These are the activations of a small neural network, seen along a few directions. Each row is one input.
In each table, some parts of the input vary, and every possible input appears once, in random order.
Descriptions start from the smaller parts, as in this example, which fits no table here: one of 3 separate values, together with either a single point or one of 9 places around a ring or (one of 5 places around a ring, together with one of 6 places along a line).
Shared parts are said once, and a part with two or three values counts as separate values.
In the rows, zero is written as 128.

Other details of the inputs shift rows strongly along three fixed directions, in all tables alike. That doesn't count.

Table:
x1: [151 145 131  96 151  51 132 171 127 138  99]
x2: [139 107 147 127 158  68 144 118  93 157 144]
x3: [125 153 115 134 119 105  82 137 110 115  70]
x4: [120 108 141 135 154  81 145 102 100 144 136]
x5: [140 156 125 115 108 146 118 168 149  97  92]
x6: [105 129 119 190 150 128 141  59  70 144 100]
x7: [140 122 136 146 156  68 138  96  88 162 142]
x8: [134  96 144 127 133 127 154 115 129 152 180]
x9: [143 119 146 120 176  47 143 114 115 161 153]
x10: [137  93 154 101 129 127 165 124 153 150 199]
x11: [117 143 103 160  96 174 125 149 124  99  70]
x12: [157 141 131  75 138  67 135 192 162 132 123]
x13: [ 89 158  94 193 112 157  86  92  76 106  48]
x14: [117 115 136 156 139 105  96  73  78 150 123]
x15: [100 146 108 167 116 149  81 126  79  92  37]
x16: [121 115 137 116  87 229 130 120 198 127 205]
x17: [129 105 152  90 137 133 139 120 165 148 214]
x18: [102 151 104 167 104 197 128 147 133  85  64]
x19: [114 109 136 157 138 122  96  77  75 142 120]
x20: [127 147  97  92 146 136  97 161 149  95 105]
x21: [134 112 147 110 104 170 147 109 162 127 185]
x22: [158 147 135  75 138  68 139 189 156 131 126]
x23: [130 147 100  86 138 145 100 171 165  91 113]
x24: [128 106 142 129 118 142 157 110 130 141 174]
x25: [110 103 126 161  95 198 153  90 132 131 158]
x26: [167 160 136  77 133  75 117 182 169 122 121]
x27: [141 111 146 127 152  70 144 117  93 156 148]
x28: [128 113 133 148 117 186 158 100 152 143 180]
x29: [153 146 119 107 127  85 125 179 152 126 105]
x30: [138 150 111 115 110 132 130 174 155 113  90]
x31: [101 112 132 153 152 118 113  82  68 137 121]
x32: [133 138 130 159 140 116 132  68  86 148 117]
x33: [117 104 145 114 142 141 133 108 131 142 183]
x34: [117 118 115 162  84 252 153 108 176 120 171]
x35: [120 140 108 142 106 128 125 155 122 103  76]
x36: [123 141 129  79 105 167 108 205 185  80 114]
Each input here is: either one of 2 separate values or one of 10 places around a ring or (one of 4 places along a line, together with either a single point or one of 5 places along a line).
Which other rows does x25 become when the place on the line of 4 takes its other values? List them by row number.
Answer: x11, x29, x30

Table:
x37: [134 162 122 152 131 102 110 110  94 126  76]
x38: [110 152 118 138 139  98  83 138  79 102  49]
x39: [ 97 134 105 160 126 168 102 106 102 104  87]
x40: [137 158 105 147 146  88 112 120 105 134  81]
x41: [ 97 120  96 164 113 223 119  97 131 106 126]
x42: [136 155 110 155 107  83  98 123  98 138  70]
x43: [135  99 129 152 141 162 155  53 136 167 211]
x44: [130 125 121 154 119  66 119 155  81 134  61]
x45: [130  85 170 133 146 104 170  81 100 163 185]
x46: [131 103 141 152 135 166 155  49 135 166 211]
x47: [ 94 137 110 162 121 172 100 105  97 102  83]
x48: [134 126 140 100 121 133 156 174 165 118 141]
x49: [141  96 154 118 175  37 160 107  92 172 169]
x50: [165 156 139  70 141  61 122 183 171 129 129]
x51: [ 89 126  98 171 109 235 115  91 124 105 116]
x52: [161 151 152  74 116 118 129 170 181 122 149]
x53: [119 127 143  86  92 218 121 164 192  89 160]
x54: [135 128 127  73  92 134  93 213 187  99 128]
x55: [136 125 126 102 128 132 156 174 164 124 144]
x56: [137 126 146  98 117 134 155 173 163 116 140]
x57: [139  96 136 127 175  53 159 102  92 172 170]
Describe the family of inputs behind these rows.
Answer: one of 3 separate values, together with either a single point or one of 6 places along a line
Changing only the choice among 3 separate values turns x44 into x42. The same change can be made to x48. Which row results?
Answer: x50
List by row number the other rows that have the choice among 3 separate values in common with x39.
Answer: x38, x41, x47, x51, x53, x54
A walk changes only the place on the line of 6. It starts at x52 and steps to x37. List the rest of the walk in order.
Answer: x50, x46, x40, x43

Table:
x58: [156 178 123  96 132  79 117 192 127  88  49]
x59: [126 154 131 135 141 134 128 138 135 116 101]
x60: [105  87 126 192 141 117 149  84  57 144 112]
x61: [138 168 120 129 118 134 130 151 123  90  74]
x62: [103 134 121 167 149  96  91 116  60 118  69]
x63: [147 123 128 105 127 132 185 181 179 121 151]
x64: [106 118 131 133 151  86 110 118  79 145 132]
x65: [153 127 147 138 124  84 123  96  88 150 127]
x66: [106 126 136 127  87 200 122 142 155  85 112]
x67: [123 170  94 126 133 141 112 164 153  88  60]
x68: [148 131 151  97 102 115 135 146 176 127 154]
x69: [126 133 130 162 128 121 110  97  99 154 119]
x70: [100 102 144 167 136 105 123  63  63 135 116]
x71: [118 150  94 165 139  79 152 145  75 124  50]
x72: [140 153 131 115 110 132 108 166 159 127 100]
x73: [104 109 139 137 122 175 123 121 140 120 170]
x74: [114 110 123  78 126 137 118 160 173 120 165]
x75: [145 115 168  66 172  16 107 172 117 154 135]
x76: [117 134 126 121 123 191 153 127 169 128 189]
x77: [100 101 104 135 109 225 123  99 136 117 175]
x78: [148 114 127  95 152 145 149 119 169 130 201]
x79: [124 138 117  76 129 114  94 201 166  98  84]
x80: [122 146 127 138 139 146 136 128 140 119 141]
x81: [131 125 151  62 136  86 113 194 161 129 151]
x82: [128  79 145 127 148  96 160 126 106 158 158]
x83: [126 142 139 137 156  97 131 114 113 135 120]
x84: [106  97 112 141 113 221 121  95 140 109 172]
x85: [141 115 120  91 154 132 147 112 150 144 202]
x86: [111 125 100 147 137 139  92 114  79 112  73]
x87: [118 109 118 203 152 120 172  71  63 150 107]
x88: [ 97 139 117 180 127 185 138  75  98 133 126]
x89: [134 137 138 143 128  93 110 116 118 145 118]
x90: [117 102 134 100 131 155 121 137 170 119 164]
x91: [122 112 121 149 113 182 126  80 147 150 156]
x92: [106 138 119 188 138 186 138  75 102 125 130]
x93: [139 115 152  82 109 143 127 165 157 107 158]
x94: [121 157 118 136 121 194 131 147 154 109 112]
x95: [134 138 105 185 110 112 138 139  99 125  63]
x96: [123 146  91 153 123 218 130 110 143  95 114]
x97: [102 153 114 126 105 118  99 165 107  87  47]
x98: [130 170 111 142 112 167 124 146 114  90  52]
x99: [ 98 125 109 134 120 161 101 135 139  96 102]
x100: [162 149 115 108 116  54 134 218 142 127  61]
x101: [148 123 143 151 139  64 118  77  55 166 110]
x102: [141 129 123 112 123 124 116 134 170 133 143]
x103: [171 128 124  68 126 118 116 175 194 125 165]
x104: [118 111 138 135 132 107 123  93  67 140 130]
x105: [148 123 120  83 136 179 142 142 185 125 175]
x106: [126 138 138 103 119 137 156 129 155 126 153]
x107: [141 153 132 126 124  55 105 143 103 130  62]
x108: [130  87 162 123 128 147 139  86 107 138 185]
x109: [106 127 135 124  92 191 120 145 145  95 104]
x110: [132 156 102 122 115 109  97 163 161 107  82]
x111: [136 107 154 119 156  56 115 103  54 149 116]
x112: [135 121 146 126 126  70 132  98 106 161 150]
x113: [133 118 140 153 141  91 122  87 102 164 165]
x114: [128 128 149 129 146 107 148  96 111 141 131]
x115: [140 127 108 140 122 142 111 105 132 130 139]
x116: [ 86 131 113 176 103 223 106 112 108 105  95]
x117: [139 112 152 133 120 144 134  98 149 155 183]
x118: [139 163  88 133 108 146  90 161 136 102  54]
x119: [134  89 144 143 150 140 198  97 126 168 184]
x120: [131 136 126 121 107 146 124 140 157 142 167]
x121: [135 132 142 137  98 135 129 113 143 125 129]
x122: [140 139 132 144 135  95 108 128 119 143 125]
x123: [139 139 148  90 122 131 154 154 181 111 153]
x124: [132  98 168  99 170  42 118 122 107 158 170]
x125: [133 108 133  74 112 123 159 211 179 124 160]
x126: [120 137 112 127 141 149 134 119 158 117 135]
x127: [106 145 122 175 105 207 146  90 126  98 102]
x128: [142 104 121 128 138 114 125  78 114 168 190]
x129: [127 116 154 104 148  92 112 145 125 132 134]
x130: [145  99 133 131 116 103 175 135 141 169 182]
x131: [110 140 107 152 135 177 129 100 133 120 104]
x132: [153 127 150  69 129 123 163 143 161 137 192]
x133: [124 152  91 185  83 164 135 164 132 100  51]
x134: [123 138 114 100 142 130 136 136 164 129 149]
x135: [144 134 134 132 119  81 123 106  88 152 128]
x136: [129 139 143 128 159 103 132 116 111 146 115]
x137: [146 122 153 108 153  29 118 118 107 179 157]
x138: [167 166 131  93 112  58 105 191 132 109  75]
x139: [116 106 118 150 118 156 131  67 132 161 185]
x140: [120 108 127 128 113 144 154 175 146 111 129]
x141: [118 106 113 143 147 137 103  97  89 120 122]
Changing only one part turns x114 into x109. The same change can be made to x127. Which row results?
Answer: x66
Changing only one part turns x93 into x138. The same change can be made to x81. Which row results?
Answer: x137
Describe the family of inputs behind these rows.
Answer: one of 3 separate values, together with one of 4 places along a line, together with either a single point or one of 6 places along a line
A walk changes only the place on the line of 6. It starts at x128 and steps to x139. List the rest of the walk in order.
Answer: x120, x137, x112, x135
Which other rows does x113 become when the choice among 3 separate values takes its other values? List them by row number.
Answer: x73, x80
List by row number the other rows that have the choice among 3 separate values and the place on the line of 4 in common with x116.
Answer: x75, x79, x82, x86, x109, x111
A walk changes only the place on the line of 4. It starts at x91 and steps to x102. List the rest of the walk in order.
Answer: x110, x139
